Each row below holds a small network's activations on one input, seen along a few directions.
In each table, some parts of the input vary, and every possible input appears once, in random order.
A made-up example of a description, with smaller parts first: one of 4 places along a line, together with either a single point or one of 9 places along a line or (one of 2 separate values, together with one of 5 places around a ring).
Shared parts are said once, and a part with two or three values counts as separate values.
In the rows, 128 means zero.

Other details of the inputs shift rows strongly along two fixed directions, in all tables alike. That doesn't count.

Rows:
row 1: [169 144 117  90 127 132 114 141  40 160 180  93 118]
row 2: [ 91  99 149 146 143 103 150 119 165 141 116 130 120]
row 3: [195 163 128 122 154  92 131 157  57 113 175 116 101]
row 4: [126 140 112 211 156 114 143 142 170 102 126 148  96]
row 5: [143 129 105  89 105 148 117 137  70 145 126 121 161]
row 6: [ 90 116 119 157 117 113 142  96 195 121 113 131 125]
row 7: [ 92  98 152 149 117 157 125 102 184 126  93 150 151]
row 8: [109 107 127  86  79 153 107  80 138 143 122 110 159]
row 9: [162 148  79 150 133 115 132 172  99 113 164 118 110]
row 10: [ 84 124 165 125 117 160 138 111 185 108  81 153 139]
row 11: [ 95  91 135 127 101 130 114 124 171 126  95 124 159]
row 12: [160 179 107 150 138 122 131 158 110  90 139 128  86]
row 13: [112  87 160  52  94 120 100 111 105 152 100 121 152]
row 14: [177 158  98 117 125 141 107 140  85  99 152 115  96]
row 15: [ 87 111 155 129 125 165 130  98 187 111  93 158 138]
row 16: [144 151 125 208 197  75 185 135 180 130 146 139  72]
row 17: [138 164 128 198 200  95 173 132 157 141 158 138  85]
row 18: [152 154 154 118 158 118 126 138  85 131 156 127 129]
row 19: [120 100 159  24  90 144  80 109  70 170 116 112 166]
row 20: [ 73  94 129 138 120 118 139 118 168 124  73 146 160]
row 21: [150 139 110 144 118 144 126 152 113 133 149 123 137]
row 22: [149 121 104  85 100 154 107 144  84 139 144 114 156]
Description of these inputs: one of 2 separate values, together with either a single point or one of 4 places along a line or one of 6 places along a line.
- The inputs of row 19 and row 13 match in every part but the choice among 2 separate values. If row 22 is changed in the same way as row 19 into row 13, which row does it become? => row 9
- Change only the choice among 2 separate values in row 7. List by row number the other rows that result. => row 4

Rows:
row 23: [ 79  78 117 167 122 119 142 132 196 137  96 140 168]
row 24: [ 79 103 206 126 168  97 138 108 184 137 106 150 126]
row 25: [173 140 138  85 110 155 114  94  86 170 173  86 123]
row 26: [162 140  94 121 114 163 122 142  64 162 185 106 149]
row 27: [ 67 109 118 143 119 107 148 106 196 128  82 141 136]
row 28: [138  70 166  28 106 128  93  77 107 155 102  80 156]
row 29: [ 88  93 192 129 170  95 145  99 188 140 101 141 126]
row 30: [132 121 144  58  84 213  82  85 117 130 113 126 162]
row 31: [ 88 124 175 145 142 151 134 119 186  91  77 168 143]
row 32: [182 177 143  94 124 156 100 157  54  92 150 132 122]
row 33: [ 69 110 137 135 138 108 158 107 182 135  76 151 135]
row 34: [114 162  72 195 135  87 159 147 160 108 145 139  88]
row 35: [ 90  85 145 159 124  97 130  80 208 124 107 122 125]
row 36: [149 202 115 176 179  85 168 178  81 122 172 162  71]
row 37: [166 120  67 134  92 121 113 164  86 130 171 101 141]
row 38: [133 152 114 213 187  98 164 185 126 135 153 158 114]
row 39: [185 117 116  89 113 111 105 108  86 137 154  75 114]
row 40: [149 164  97  84 103 163 119 115  64 159 168 107 126]
row 41: [141 104 145  50  80 182  84 107 107 102  83 110 159]
row 42: [130  97 121  71  51 175  73 110 128  93  95 105 143]
row 43: [190 153  93 104  94 163  98 147  79  89 140 101 107]
row 44: [183 177  68 227 188  94 172 204  95 128 186 137  89]
row 45: [123 160 130 207 185  99 155 188 122 133 154 166 114]
row 46: [ 63 112 158 131 144 105 155 113 170 136  81 167 136]
- The inputs of row 44 and row 33 match in every part but one. If row 37 is changed in the same way as row 44 into row 33, which row does it become? => row 34
- What do these inputs look like to the network? => one of 4 separate values, together with either a single point or one of 5 places along a line
- Change only the choice among 4 separate values in row 31. List by row number the other rows that result. => row 29, row 38, row 46
- Which other rows agree with row 25 in the choice among 4 separate values? List them by row number. => row 24, row 28, row 29, row 35, row 39
